A small network was shown many inputs. Here are its activations along a few directions, one row for each input.
Each table varies a few parts of the input and shows all the possible inputs, shuffled.
A made-up example of a description, with smaller parts first: ring(8) and (point or ring(9) or (values(3) and line(4))).
Shared parts are said once, and a part with two or three values counts as separate values.
In the rows, 128 means zero.

Other details of the inputs vary at random and push rows far along two fixed directions, the same in every table; ignore that.

Rows:
r1: [144  82 115  97 118  58 140 153  46  84 133 163 119 154 161]
r2: [126 173 125 153  81 124 109 166 147 123 124 157 154 114 138]
r3: [198 104 183 116 217 193 154  72 169  82 138 157  48 148 129]
r4: [152  45  91  67 109  52 176 104 109  86 119  94 103 136 175]
r5: [166  92  97  77  87  69 163 111 126  33  90 152 113 142 181]
r6: [103 162 131 133 102 115  86 138 136 120 122 121 176 127 127]
r7: [115  83 119  90  90 122 119 173  63 130 128 136 152 146 129]
r8: [116 156 101 150 102 124 130 134 136 142 103 122 142 135 146]
r9: [108 110 135 113 137  86 122 139  70 121 141 121 141 151 131]
r10: [ 93 132 128 133 102 119 131 150 111 202 131 133 161 113  89]
r11: [103 144 180 121 172 212  87 125 129 171 144 128 131 130  69]
r12: [103 155 162 166 154 185 142 132 193 185 154 108 118 125 111]
r13: [ 76 166 130 169 117 144 126 183 149 197 146 104 146 108 109]
r14: [ 89 185 170 151 129 167  81 200  87 209 149 166 168 115  86]
r15: [180 124 140 114 186 188 142  21 216  70 117 129  91 143 106]
r16: [153  69 122  69 119  71 141 148  59  55 127 127 107 140 171]
r17: [ 94 171 149 155 144 156  88 195 106 162 158 136 129 104 116]
r18: [106 164 114 138  92 119 126 155 157 135 110 125 166 133 138]
r19: [184 128 149 125 173 187 166  40 214  68 108 167  52 138 140]
r20: [140  65  86  69 134  53 153 107  78  67 116  96 113 107 142]
r21: [ 88 207 119 200  90 151  94 177 150 192 120 122 177 116 115]
r22: [156  59 125  65 136  65 145 118  64  62 120 100 120 151 164]
r23: [102 147 132 166 123 130 114 160 152 207 153 111 147 113 129]
r24: [120 203 169 174 138 180  82 138 193 150 135 170 129 114 110]
r25: [136 118  99 112  86  69 115 138  97  80 104 159 131 126 178]
r26: [169  84  89  82  91  68 135  97 111  42  98 109 143 133 143]
r27: [164  72 159  98 184 203 165  44 189 128 118 124  62 145  85]
r28: [113 148 114 147  87 101  90 138 101 118 117 109 166 119 137]
r29: [100 161  94 147 104 117 109 131 140 156 114 128 156 119 136]
r30: [189 100 153 116 211 186 158  42 176 112 142 123  67 148 108]
r31: [122 121 112 155 112 101 135 148 125 181 145 114 141 130 136]
r32: [114 160 186 126 172 194 111 115 131 175 143 139 133 124  68]
r33: [136  95 125  90  97 101 152 157  74 127 119 150 144 137 126]
r34: [133 186 161 159 148 185  92 104 188 131 133 122 143 124  92]
r35: [105 115 145 103 118 146  81 183  57 145 136 145 155 133 111]
r36: [158 101  90 107  81  77 154 108 103  58  94 153 102 135 180]
r37: [ 91 151 164 133 154 211  83 125 146 203 159 128 140 117  67]
r38: [ 87 184 120 171  98 128  68 150 114 167 125 116 172 111 129]
r39: [177  90 104  88  85  63 138 122 103  26  97 157 119 133 169]
r40: [104 112 112 134  90 101 150 173 112 157 135 108 163 135 159]
r41: [163  98  95 108  92  70 131 111  90  57  94 156 103 134 175]
r42: [139 119 126 123 120  97 119 180  62 116 138 156 140 141 157]
r43: [141  63 119  57 119  81 157  97  75 101 119 127 133 133 120]
r44: [140 101  76  92  95  78 125 100 101  74 106 115 148 128 157]
r45: [187 130 134 143 178 184 155  28 211  95 102 128  66 141 105]
r46: [146  96 122  93 110 101 158 151 106  99 137 121 108 139 168]
r47: [193 101 172 118 191 193 183  69 189  88 142 147  50 161 135]
r48: [136  63 104  88 120  50 153 111  72  97 133 121 123 151 145]
r49: [ 93 162 120 165 113 123 127 202 102 164 147 130 145  97 126]
r50: [185 103 180 113 222 192 155  46 163  91 136 125  70 153 108]
r51: [116 132 110 115 107 100 108 116 109 101 109 119 155 130 153]
r52: [ 90 150 130 177 127 120 124 154 140 212 152 130 138 130 111]
r53: [108 177 115 157  83 124 114 173 147 147 111 123 177 128 128]
r54: [112 116 106 126 128  98 141 139 135 156 134  96 122 106 127]
r55: [116 195 130 185  92 148  97 160 151 154 129 157 143 110 129]
r56: [ 97 116 123 163 114 110 156 148 127 169 146 128 146 141 133]
r57: [111 144 145 174 167 176 159 120 183 164 139 111 110 105 102]
r58: [159 107 103 117  83  69 121 130  96  64 101 154 123 126 168]
r59: [169 134 130 140 181 195 132  26 195  98 116 125  76 138 109]
r60: [124  97 112  92 118  83 121 144  91 133 137 103 149 126 155]
r61: [ 82 157 118 177 133 124 122 158 147 199 144 103 139  86 105]
r62: [186 103 163 114 200 193 189  69 188  83 137 137  36 141 119]
r63: [146  90 104 115  89  73 159 170  73 102 132 149 143 147 170]
r64: [151 124 150 157 161 176 169 104 177 150 136 124 104 148 120]
r65: [ 77 150 131 153  95 140 132 177 108 216 132 134 182 118  92]
r66: [120 114 107 114 128  77 120 186  50 100 129 139 137 103 143]
r67: [ 68 130 131 150  92 161 106 181 108 210 137 122 175 129  91]
r68: [ 78 186 104 164  91 128 105 170 139 178 115 128 177 121 144]
r69: [124  82 113  66 133  64 130 136  59  70 120  91 124 120 146]
r70: [ 92 165 140 143 159 159  94 137 147 182 164 100 130  90  93]
r71: [174 113 166 144 189 183 181  76 176 111 143 161  50 165 114]
r72: [120 144 180 123 190 174 111 106 157 141 149 104 104 126 106]
r73: [170 134 128 145 176 189 153  29 206 105 106 129  64 136 113]
r74: [107 178 109 163  83 116  94 163 143 161 121 119 184 108 113]
r75: [107  98 108  90 138  64 124 146  53  84 119  99 136 105 139]
r76: [100 132 127 112 130 108 102 143 116 160 153  90 148 111 129]
r77: [120 169 118 150 128 148 111 114 185 144 116 130 145 124 114]
r78: [123 187 133 181 140 192  92  98 178 154 139 121 141 114  90]
Each input here is: ring(6) and (values(2) or ring(5) or line(6)).
Q: Changing only the ring(6) part turns r58 into r21. The same change can be made to r66. Which row results?
A: r57
Q: Start at r48 and move only the line(6) part, one step at a time. The first step leads to r30. Which rows follow, in order?
A: r60, r76, r70, r20
Q: Which other rows agree with r28 in the ring(6) part? List them by row number.
A: r6, r9, r11, r22, r32, r34, r38, r50, r51, r69, r72, r75
Q: Change only the values(2) part in r37. List by row number the other rows that result.
A: r43
Q: Start at r61 and move only the line(6) part, one step at a time. The first step leads to r54. Which rows follow, in order?
A: r4, r23, r31, r52

Rows:
r79: [121 144 128 140 124 130 119 137 132 137 132 130 133 122 130]
r80: [126 124 137 125 137 132 129 131 119 140 136 128 129 129 122]
r81: [134  97 123 101 129 109 137 122 104 109 127 120 120 131 132]
r82: [133 120 118 115 116 109 124 127 118 108 120 125 135 129 139]
r83: [134 118 116 116 114 110 131 124 115 108 116 129 132 127 136]
r84: [132 117 136 121 142 137 133 127 122 134 133 128 120 128 123]
r85: [132 109 132 115 133 124 137 132 112 124 133 128 122 133 127]
r86: [122 154 137 145 140 151 116 127 150 143 134 126 130 122 118]
r87: [118 124 112 126 108 108 128 135 116 131 124 119 142 128 135]
r88: [119 150 133 146 131 144 119 131 146 148 132 123 135 123 119]
r89: [128 116 111 121 114 102 133 131 115 116 121 123 133 128 139]
r90: [118 135 118 137 109 111 124 150 120 137 129 127 143 124 135]
r91: [128 137 130 141 132 137 130 124 142 135 130 129 126 125 124]
r92: [128 117 112 120 112 101 132 131 112 116 121 119 136 128 140]
r93: [124 154 142 156 144 161 125 128 161 151 136 135 123 126 116]
r94: [114 143 126 143 116 129 122 140 135 152 131 126 141 123 125]
r95: [119 137 119 134 110 110 122 150 115 131 128 129 141 122 138]
r96: [124 136 121 130 107 116 119 144 117 130 122 134 141 126 133]
r97: [127 120 112 116 107 105 125 130 109 110 118 127 141 128 137]
r98: [119 146 134 146 127 146 128 133 149 152 134 132 131 128 122]
r99: [125 125 143 124 150 150 127 122 136 136 135 122 119 125 112]
r100: [122 152 134 141 130 150 112 128 145 142 129 131 138 124 115]
r101: [129 147 138 145 139 149 125 129 149 136 132 134 121 125 125]
r102: [134 115 115 116 117 105 130 125 114 104 119 130 129 131 141]
r103: [130 105 123 107 129 112 133 132 105 120 129 125 125 128 131]
r104: [132 137 131 135 127 139 124 121 137 127 124 135 127 126 124]
r105: [129 149 139 143 132 152 121 128 147 139 127 140 125 130 120]
r106: [129 105 124 107 129 108 133 130 103 120 129 125 127 131 131]
r107: [135 136 135 136 135 141 125 118 142 124 128 135 120 129 127]
r108: [123 129 139 130 137 135 127 137 119 144 139 129 130 130 120]
r109: [131 142 134 140 130 140 120 128 141 132 130 136 125 129 127]
r110: [135 120 145 127 153 154 137 121 135 131 136 131 109 134 118]
r111: [129 119 114 118 110 102 123 131 109 108 121 125 137 129 142]
r112: [110 154 132 148 125 146 114 137 145 161 133 123 143 122 118]
r113: [128 124 144 122 151 146 129 117 135 134 134 123 120 128 113]
r114: [113 133 115 134 103 110 126 150 120 143 129 126 146 125 135]
r115: [201  82 146  96 183 161 178  36 178  50 109 141  51 155 134]
r116: [128 121 112 118 114 100 128 132 110 111 122 122 134 126 142]
r117: [131 132 154 137 158 163 134 119 142 143 139 134 111 134 113]
r118: [118 138 127 141 127 136 126 128 141 146 128 126 132 125 122]
r119: [127 104 122 103 123 101 132 130  99 117 128 120 129 131 133]
r120: [137 110 113 114 120 103 137 120 115  99 119 125 122 129 142]
Q: Changing only one part turns r97 into r96. The same change can be made to r87. Which row results?
A: r114
Q: Changing only one part turns r109 into r102. The same change can be made to r90. Which row results?
A: r89
Q: What is each input in this table made of?
A: line(6) and (values(2) or line(5))
Q: Change only the line(6) part in r117. List by row number the other rows that result.
A: r80, r106, r108, r113, r119
Q: Change only the values(2) part in r81. List by row number the other rows that result.
A: r119
Q: Change only the values(2) part in r103. List by row number the other rows that result.
A: r106
